Each row below holds a small network's activations on one input, seen along a few directions.
Each table varies a few parts of the input and shows all the possible inputs, shuffled.
Descriptions start from the smaller parts, as in this example, which fits no table here: one of 3 separate values, together with either a single point or one of 11 places around a ring or (one of 5 places around a ring, together with one of 6 places along a line).
Shared parts are said once, and a part with two or three values counts as separate values.

Other details of the inputs shift rows strongly along three fixed directions, in all tables alike. That doesn't count.

A family of inputs:
row 1: [ 18 -21  17  41 -46 -45 -18 -34   5  46   7 -17]
row 2: [ 23  23 -15  34 -40  -8   2  18 -19   5  15  20]
row 3: [ 17 -22   6  43 -44 -51 -13 -33   6  50   8 -22]
row 4: [-15   4  10 -27  21   3  -3 -21  22  11  10  -8]
row 5: [ 25  19 -17  37 -34 -11   2  18 -12  10   8  18]
row 6: [-10 -15  14 -22  15  -7  -6 -18   7  10   0 -13]
row 7: [ 14  23  -8 -19   1   3   9  16 -10 -23  -6  18]
row 8: [ 15 -22   9  43 -44 -49 -14 -32   2  50   9 -22]
row 9: [  9  29 -12 -19   7  19   5  17  -9 -18  12  17]
row 10: [  1  28 -14 -24   4  14   2  19 -11 -17  12  22]
row 11: [-14  -6  12 -16  13  10  -4 -20  15  14  10 -14]
row 12: [  3  32 -12 -24   7  13   2  19 -13 -17  11  26]
row 13: [  7  35 -12 -26   9  17   6  23  -8 -17  11  16]
row 14: [ 15  24 -12 -18  -1  -1  14  22 -24 -17   5  16]
row 15: [ 13  40 -11 -18  -4   8   7  19 -16 -12  16  27]
row 16: [ 31  13 -15  35 -33 -24   7  17 -24   2   5  10]
row 17: [ -8  -7  14 -35  17  -6  -6 -21  14   3   0 -10]
row 18: [-18 -12   5  -6   7  -1 -10 -19  20  15   8 -13]
row 19: [ 24  24 -19  28 -33 -13  -3  14 -14   6  12  24]
row 20: [ -9  -4  21 -34  16  -2  -1 -20  11   5   2 -13]
row 21: [-37 -48  -5  44  26  41   3  31   1 -21 -27  -5]
row 22: [-32 -53  -2  44  21  32   5  23  -5 -30 -44  -7]
row 23: [-16   1   6 -31  17   4  -8 -16  20  14   9 -11]
row 24: [ 17  27 -10 -23  -7  -2   3  12 -12 -18  -2  20]
row 25: [-15  -7   9 -18  14   8 -11 -20  15  14   9 -11]
row 26: [-28 -58   5  50  28  32   9  27   0 -35 -38 -11]
row 27: [ 17  33 -12 -24  -4   0   9  11 -13 -19  -5  19]
row 28: [ -9 -12   8 -20  18 -10   3 -18  13   9   0 -18]
row 29: [-10   2  14 -33  14  -1  -2 -24  13   2  -5 -19]
row 30: [ -6  -3  16 -33  21  -6  -1 -19  11   5   4 -17]
row 31: [-15   5  13 -26  20   5  -5 -20  19   9  12 -13]
row 32: [  5  -6 -19  53 -17   8   7  28 -10 -11  -5  16]
row 33: [ 18 -14 -14  54 -19  -6  10  27 -18 -10 -14  13]
row 34: [ 17  22  -7 -19   4   1  10  17 -11 -22  -2  21]
row 35: [ 18 -12   7  51 -43 -34 -15 -36  16  54  16 -17]
row 36: [-29 -53   3  50  23  32   9  25   1 -34 -41 -13]
row 37: [-16   4  10 -27  17   5  -5 -19  20   8  14 -16]
row 38: [ 20  23 -12 -22  -2  -6   5  16 -17 -14   4  21]
row 39: [-36 -49  -3  50  24  42   9  31   1 -21 -27  -8]
row 40: [-12   0  16 -35  12   0  -1 -24  10   5  -5 -16]
row 41: [ 13  32 -17 -23   2  12   0  14  -9 -13  13  23]
row 42: [-10 -13  17 -21  15  -5   1 -17   8   9   1 -16]
row 43: [ 25  12 -15  27 -36 -17  -1   8 -17   1  -8  14]
row 44: [-11 -10  16 -22   8  -4  -8 -21  11   6  -6 -14]
row 45: [-11  -8  19 -20   7  -2  -2 -20  12   6  -5 -17]
Description of these inputs: one of 5 places around a ring, together with either one of 4 separate values or one of 5 places along a line.
The inputs of row 36 and row 44 match in every part but the place on the ring of 5. If row 31 is changed in the same way as row 36 into row 44, which row does it become?
Answer: row 12
The inputs of row 6 and row 33 match in every part but the place on the ring of 5. If row 21 is changed in the same way as row 6 into row 33, which row does it become?
Answer: row 5
Which other rows does row 37 become when the place on the ring of 5 takes its other values? List them by row number.
Answer: row 2, row 10, row 18, row 32
Start at row 14 and move only the place on the line of 5, one step at a time. The first step leads to row 42. Which rows follow, in order?
Answer: row 20, row 45, row 40

A family of inputs:
row 46: [ 14 -22  -2  39  -4  -5  10  15 -12 -14 -20   0]
row 47: [ 15   7  -3   3   0 -12  14  13 -11 -10   3   2]
row 48: [  3   7 -21  35 -12  10   5  25  -5 -19  -9  16]
row 49: [-17   2  10 -12  16  24   4   4   2  -5   2  -1]
row 50: [ 29  23 -16  29 -39 -16  -8   6  -6   1   1  26]
row 51: [ 31  10 -17  16 -38 -24  -5   9 -24   2  -7  21]
row 52: [ -7 -18  -3  14  -8 -12 -14  -6   0  28  16  -6]
row 53: [-16  -3  27 -38  12   7 -10 -26  14   0  -4 -12]
row 54: [ 14  36 -20   2 -17   1  -9   6  -1  11  31  21]
row 55: [-10   8  -4 -11  11  11  -4  -9  18   8   8   2]
row 56: [ 13  33 -13 -44   0  -6   6  10 -19 -11   4  14]
row 57: [ 11   6   4  -3   4 -12  14  -1  -3   1   1 -12]
row 58: [ -7   2  18  -8  -7   0  -2 -22   8  14  -1 -24]
row 59: [-13 -14  -1  -5  40  20  18  23   0 -21  -4   2]
row 60: [ 25  32  -5 -17  -7 -18   4   3  -6  17  39   8]
row 61: [-18 -27 -11  -2  26  23   4  31 -17 -42 -30  18]
row 62: [ -4  -2  -1 -20   1 -13  -3  -6  -4   4   0  -4]
row 63: [-20   4  23 -37  15  10  -1 -21  12   3   3 -20]
row 64: [-22 -23 -16   4  31  30  10  38 -14 -31 -18  16]
row 65: [ 11  30  10 -41  -5   5  -2  -9  -2  -8   0   6]
row 66: [  1 -33  22  15   1 -27  -4 -26  14  17  -4 -20]
row 67: [-12   5   5 -19   9   0  -4 -27  27  13   1 -19]
row 68: [ -2 -26   4  41 -18  -9 -13 -25  24  19 -17 -15]
row 69: [-19 -36  12  60 -11  12 -11  -5   5  24   4 -19]
The inputs of row 54 and row 68 match in every part but one. If row 52 is changed in the same way as row 54 into row 68, which row does it become?
Answer: row 51
What do these inputs look like to the network?
Answer: one of 4 separate values, together with one of 6 places along a line
Which other rows does row 50 become when the choice among 4 separate values takes its other values? List them by row number.
Answer: row 53, row 61, row 66
Which other rows does row 53 become when the place on the line of 6 takes its other values? List them by row number.
Answer: row 49, row 58, row 63, row 65, row 69
Which other rows does row 47 become when the choice among 4 separate values takes its other values? List them by row number.
Answer: row 48, row 62, row 63
